Each row below holds a small network's activations on one record, seen along a few directions.
Each row is followed by the record's values for the fields Pigi, Vel, Supip, Nenez, Notaz, Vugok, Mapo.
A field that a record lacks is left out.
The largest differences between rows may come from other fields.
(in the rows, 500 means zero)
Strong random noise was added to every row along 4 fixed directions; ignore it. To show where, here is one row again and again, with new noise each time:
[474 530 343 366 392 344 433 565 449 510 475 533 765 519 553 503 485 515
 460 462 510 419 480]
[348 401 629 309 339 382 458 495 339 518 446 504 437 386 640 599 633 362
 582 449 447 630 561]
[397 496 459 505 595 347 450 538 439 493 425 629 513 575 575 510 482 518
 544 486 432 439 499]
[386 453 591 367 386 387 500 500 370 526 444 476 418 399 581 546 570 369
 556 506 455 610 625]
[412 526 438 458 582 384 448 516 458 506 456 599 563 554 518 489 496 519
 520 479 483 435 512]
[439 564 468 463 568 418 512 494 463 529 465 512 481 494 448 447 475 462
 503 545 506 489 636]

[599 638 390 402 325 472 527 533 491 545 571 272 669 386 389 501 439 448
 417 558 623 495 644]  (Pigi u3; Vel l2; Supip f2; Nenez k1; Notaz h1; Vugok s1; Mapo n6)
[291 433 703 539 618 443 393 376 500 453 557 612 224 436 514 550 639 609
 545 380 386 601 540]  (Pigi u3; Vel l2; Supip f1; Nenez k1; Notaz h5; Vugok s2; Mapo n2)
[492 448 429 467 392 503 501 571 437 440 478 501 576 493 587 548 486 523
 527 469 541 433 433]  (Pigi u2; Vel l2; Supip f2; Nenez k1; Notaz h2; Vugok s2; Mapo n1)
[582 711 310 677 581 414 359 486 629 397 657 675 566 628 435 353 378 794
 397 460 424 351 485]  (Pigi u3; Vel l2; Supip f2; Nenez k2; Notaz h2; Vugok s2; Mapo n1)
[374 450 629 479 508 485 453 461 351 512 494 490 307 380 456 598 508 516
 520 483 460 453 555]  (Pigi u2; Vel l2; Supip f2; Nenez k1; Notaz h2; Vugok s2; Mapo n6)
[546 422 414 638 411 312 537 579 506 478 499 561 545 617 722 533 455 441
 525 539 398 548 488]  (Pigi u3; Vel l2; Supip f1; Nenez k2; Notaz h5; Vugok s2; Mapo n2)
[426 366 390 477 556 487 546 576 455 492 390 542 692 627 592 573 501 499
 551 471 515 352 378]  (Pigi u2; Vel l1; Supip f1; Nenez k1; Notaz h5; Vugok s2; Mapo n2)
[357 431 648 572 697 520 513 423 463 477 492 606 317 506 421 515 560 561
 572 496 481 481 462]  (Pigi u2; Vel l1; Supip f1; Nenez k1; Notaz h2; Vugok s2; Mapo n2)
[376 473 360 332 464 557 559 594 363 501 463 421 592 391 396 578 388 491
 418 556 506 326 542]  (Pigi u3; Vel l2; Supip f1; Nenez k1; Notaz h2; Vugok s2; Mapo n1)
[466 467 455 678 826 509 507 586 462 499 455 659 479 691 484 521 434 562
 515 580 440 355 406]  (Pigi u3; Vel l1; Supip f2; Nenez k2; Notaz h3; Vugok s2; Mapo n6)
[445 449 434 581 466 256 557 573 567 517 310 607 542 641 666 411 330 470
 528 581 309 450 536]  (Pigi u3; Vel l1; Supip f1; Nenez k1; Notaz h5; Vugok s1; Mapo n2)
[587 647 378 520 726 586 375 445 688 515 559 682 762 659 404 412 558 682
 516 467 619 424 324]  (Pigi u1; Vel l1; Supip f2; Nenez k2; Notaz h1; Vugok s1; Mapo n1)
[601 474 465 565 462 565 543 531 442 483 482 401 521 474 553 457 462 485
 509 563 526 560 541]  (Pigi u2; Vel l2; Supip f2; Nenez k2; Notaz h5; Vugok s2; Mapo n1)
[678 649 398 588 227 365 512 537 555 496 542 353 530 446 578 450 442 455
 399 641 462 636 674]  (Pigi u3; Vel l2; Supip f2; Nenez k2; Notaz h5; Vugok s1; Mapo n1)
[404 445 576 616 588 364 572 511 515 547 331 624 402 599 680 492 375 334
 638 555 352 543 612]  (Pigi u3; Vel l2; Supip f2; Nenez k1; Notaz h5; Vugok s2; Mapo n6)
[177 511 638 240 674 677 285 252 528 563 665 663 437 336 261 595 725 654
 524 255 612 448 470]  (Pigi u3; Vel l2; Supip f1; Nenez k1; Notaz h2; Vugok s2; Mapo n2)
[475 611 480 491 845 653 524 394 576 589 521 606 477 646 265 383 507 472
 476 519 675 477 535]  (Pigi u3; Vel l2; Supip f2; Nenez k2; Notaz h3; Vugok s2; Mapo n6)
[604 416 573 650 480 411 583 534 382 479 462 436 270 479 647 492 427 423
 523 654 357 615 567]  (Pigi u2; Vel l2; Supip f2; Nenez k2; Notaz h4; Vugok s2; Mapo n1)
[442 485 443 516 572 432 425 486 474 493 525 580 502 506 558 575 518 619
 516 350 469 428 328]  (Pigi u2; Vel l2; Supip f1; Nenez k1; Notaz h4; Vugok s2; Mapo n1)
[537 542 426 391 298 471 528 567 490 493 518 369 616 465 398 590 473 535
 377 550 543 426 533]  (Pigi u3; Vel l1; Supip f1; Nenez k1; Notaz h2; Vugok s1; Mapo n2)
[636 379 552 657 450 492 614 643 465 451 460 466 443 591 690 561 444 429
 494 604 374 559 421]  (Pigi u1; Vel l1; Supip f1; Nenez k2; Notaz h3; Vugok s2; Mapo n1)
[540 542 573 502 444 470 398 466 469 497 585 469 460 471 455 515 627 545
 485 506 494 551 482]  (Pigi u3; Vel l1; Supip f2; Nenez k2; Notaz h4; Vugok s1; Mapo n6)
[460 513 585 586 562 499 465 385 524 545 573 527 333 514 457 435 527 600
 532 514 467 584 518]  (Pigi u2; Vel l2; Supip f1; Nenez k2; Notaz h2; Vugok s1; Mapo n2)
[506 403 538 621 472 410 586 626 461 534 367 514 389 623 672 535 400 321
 619 601 366 634 509]  (Pigi u1; Vel l2; Supip f2; Nenez k2; Notaz h3; Vugok s1; Mapo n6)
[503 432 631 560 495 463 474 544 484 508 424 627 431 530 595 542 599 419
 579 458 406 651 474]  (Pigi u1; Vel l1; Supip f2; Nenez k2; Notaz h3; Vugok s2; Mapo n6)
[590 601 485 610 548 449 511 502 533 519 530 476 509 544 453 422 452 556
 461 524 576 412 554]  (Pigi u2; Vel l1; Supip f2; Nenez k1; Notaz h1; Vugok s2; Mapo n6)
[550 482 565 474 781 814 524 310 534 496 596 452 386 514 309 460 666 453
 558 476 721 595 509]  (Pigi u2; Vel l2; Supip f1; Nenez k2; Notaz h5; Vugok s2; Mapo n1)
[671 497 419 646 359 290 577 559 547 550 474 493 473 530 595 422 372 481
 470 585 395 569 595]  (Pigi u2; Vel l2; Supip f1; Nenez k2; Notaz h4; Vugok s2; Mapo n2)
[611 498 386 431 438 493 518 555 496 482 494 467 640 499 483 580 410 553
 402 522 547 366 470]  (Pigi u2; Vel l2; Supip f1; Nenez k1; Notaz h3; Vugok s2; Mapo n1)
[626 483 570 742 458 393 548 536 472 480 445 562 322 573 666 501 433 543
 502 583 361 608 470]  (Pigi u2; Vel l2; Supip f1; Nenez k2; Notaz h2; Vugok s2; Mapo n1)
[552 548 361 454 236 472 495 576 452 499 598 403 628 443 515 512 457 584
 355 494 462 518 489]  (Pigi u3; Vel l2; Supip f1; Nenez k2; Notaz h2; Vugok s2; Mapo n1)
[461 631 526 698 802 600 499 358 621 514 592 584 326 599 348 402 441 605
 489 588 517 506 539]  (Pigi u3; Vel l2; Supip f1; Nenez k2; Notaz h2; Vugok s1; Mapo n1)
[381 564 517 388 669 571 491 443 442 565 485 515 411 419 287 474 526 514
 539 479 599 453 593]  (Pigi u2; Vel l2; Supip f2; Nenez k1; Notaz h1; Vugok s2; Mapo n6)
[650 615 375 352 378 572 529 487 569 480 569 335 671 447 414 431 474 476
 459 561 658 514 622]  (Pigi u3; Vel l2; Supip f2; Nenez k1; Notaz h5; Vugok s1; Mapo n1)
[467 455 550 530 509 544 580 523 455 579 412 427 369 452 536 462 454 286
 587 573 459 644 662]  (Pigi u1; Vel l2; Supip f2; Nenez k2; Notaz h5; Vugok s2; Mapo n6)
[505 484 518 345 465 600 515 388 475 500 434 465 620 463 463 477 592 386
 520 436 624 569 479]  (Pigi u2; Vel l1; Supip f2; Nenez k1; Notaz h5; Vugok s2; Mapo n1)
[350 440 586 333 302 441 415 457 495 484 473 574 448 394 508 630 633 470
 602 365 446 584 492]  (Pigi u1; Vel l2; Supip f1; Nenez k1; Notaz h2; Vugok s1; Mapo n2)
[450 628 449 587 761 499 468 446 619 516 477 586 546 558 364 360 509 546
 542 479 578 388 563]  (Pigi u1; Vel l1; Supip f2; Nenez k1; Notaz h5; Vugok s2; Mapo n6)
[351 351 690 642 649 493 317 424 523 481 509 733 372 640 688 611 665 655
 611 369 431 574 251]  (Pigi u2; Vel l2; Supip f1; Nenez k2; Notaz h2; Vugok s1; Mapo n2)
[344 553 383 474 824 565 306 472 632 483 538 816 739 688 488 516 547 739
 441 274 550 187 205]  (Pigi u3; Vel l1; Supip f1; Nenez k1; Notaz h5; Vugok s2; Mapo n1)
[411 488 510 272 546 554 450 438 410 472 522 542 534 456 418 542 583 530
 483 388 498 383 420]  (Pigi u3; Vel l1; Supip f2; Nenez k1; Notaz h4; Vugok s2; Mapo n1)
[527 406 397 523 613 523 484 574 494 491 461 576 557 633 476 554 484 588
 537 512 496 362 351]  (Pigi u2; Vel l1; Supip f1; Nenez k2; Notaz h3; Vugok s1; Mapo n2)
[444 664 532 532 582 547 608 447 512 523 479 461 240 372 280 399 364 450
 483 569 453 535 753]  (Pigi u1; Vel l2; Supip f2; Nenez k1; Notaz h2; Vugok s2; Mapo n1)

Which values does each new row have?
[349 527 521 131 308 612 442 349 514 607 633 415 704 302 324 475 641 517
 424 357 683 552 521]  (Pigi u2; Vel l2; Supip f1; Nenez k1; Notaz h2; Vugok s2; Mapo n2)
[445 341 573 596 565 379 435 521 444 509 347 594 373 637 767 552 549 399
 680 472 389 554 398]  (Pigi u2; Vel l2; Supip f2; Nenez k2; Notaz h5; Vugok s1; Mapo n6)
[491 469 407 538 669 545 585 597 513 481 396 440 530 659 450 452 417 405
 501 604 540 422 536]  (Pigi u3; Vel l1; Supip f2; Nenez k1; Notaz h5; Vugok s1; Mapo n6)
[526 428 486 229 287 543 424 427 486 593 470 452 796 465 592 526 646 353
 552 342 600 672 447]  (Pigi u2; Vel l2; Supip f2; Nenez k2; Notaz h5; Vugok s2; Mapo n6)
[441 467 542 509 571 566 484 524 432 473 458 469 378 475 473 566 475 508
 506 554 528 521 449]  (Pigi u2; Vel l2; Supip f2; Nenez k1; Notaz h2; Vugok s1; Mapo n1)
[493 582 368 619 626 419 654 643 465 503 404 471 469 536 464 476 246 448
 411 692 428 427 620]  (Pigi u3; Vel l2; Supip f2; Nenez k1; Notaz h3; Vugok s2; Mapo n1)
[617 529 370 522 326 385 492 548 609 491 471 530 788 545 648 480 468 500
 480 452 504 453 479]  (Pigi u1; Vel l1; Supip f1; Nenez k1; Notaz h5; Vugok s2; Mapo n1)
[531 535 371 631 550 480 557 562 496 444 481 454 529 503 426 466 354 583
 382 614 528 379 519]  (Pigi u2; Vel l2; Supip f1; Nenez k1; Notaz h2; Vugok s2; Mapo n1)
[573 451 433 467 310 313 525 605 509 554 384 540 657 571 667 466 428 347
 579 514 354 533 444]  (Pigi u1; Vel l1; Supip f2; Nenez k2; Notaz h4; Vugok s1; Mapo n6)
[473 381 431 571 449 313 367 623 481 346 515 663 617 636 813 611 491 595
 516 392 338 423 307]  (Pigi u3; Vel l2; Supip f2; Nenez k1; Notaz h5; Vugok s2; Mapo n1)
[362 557 526 479 731 591 613 412 600 582 461 491 378 469 288 406 474 367
 514 482 526 547 647]  (Pigi u1; Vel l2; Supip f1; Nenez k1; Notaz h5; Vugok s2; Mapo n2)
[602 396 572 639 528 559 561 551 383 426 508 400 367 484 547 543 557 506
 492 603 448 536 450]  (Pigi u2; Vel l1; Supip f1; Nenez k2; Notaz h4; Vugok s2; Mapo n1)
[432 536 364 281 551 607 521 481 505 558 558 498 719 429 231 495 488 573
 443 491 722 297 484]  (Pigi u2; Vel l2; Supip f1; Nenez k1; Notaz h2; Vugok s2; Mapo n2)
[498 506 438 440 330 451 466 605 454 480 513 474 609 412 575 520 497 604
 413 445 510 364 412]  (Pigi u2; Vel l1; Supip f1; Nenez k1; Notaz h2; Vugok s2; Mapo n1)
[599 490 455 756 504 393 522 634 399 452 478 403 384 548 657 551 391 526
 499 614 289 455 454]  (Pigi u3; Vel l1; Supip f2; Nenez k2; Notaz h4; Vugok s1; Mapo n1)
[447 436 493 562 621 505 441 580 426 390 570 533 454 569 606 667 559 658
 528 412 423 396 376]  (Pigi u3; Vel l2; Supip f1; Nenez k1; Notaz h5; Vugok s2; Mapo n1)
[596 619 481 397 456 598 514 481 508 477 617 302 568 346 319 456 581 504
 391 515 646 560 553]  (Pigi u1; Vel l1; Supip f2; Nenez k1; Notaz h4; Vugok s2; Mapo n1)
[562 446 390 356 361 470 429 526 572 436 469 573 768 551 576 499 562 521
 501 349 544 527 325]  (Pigi u1; Vel l2; Supip f1; Nenez k1; Notaz h5; Vugok s2; Mapo n1)
[638 471 451 450 435 637 391 494 547 444 661 388 706 516 518 500 640 636
 456 434 615 537 305]  (Pigi u2; Vel l2; Supip f1; Nenez k2; Notaz h5; Vugok s1; Mapo n1)
[486 663 397 712 725 459 532 436 615 580 548 624 368 596 299 329 360 636
 404 570 500 382 599]  (Pigi u2; Vel l2; Supip f1; Nenez k2; Notaz h2; Vugok s2; Mapo n2)
[698 538 412 399 260 633 416 474 522 470 704 362 788 419 435 492 548 560
 327 484 678 530 447]  (Pigi u2; Vel l2; Supip f2; Nenez k2; Notaz h2; Vugok s2; Mapo n1)
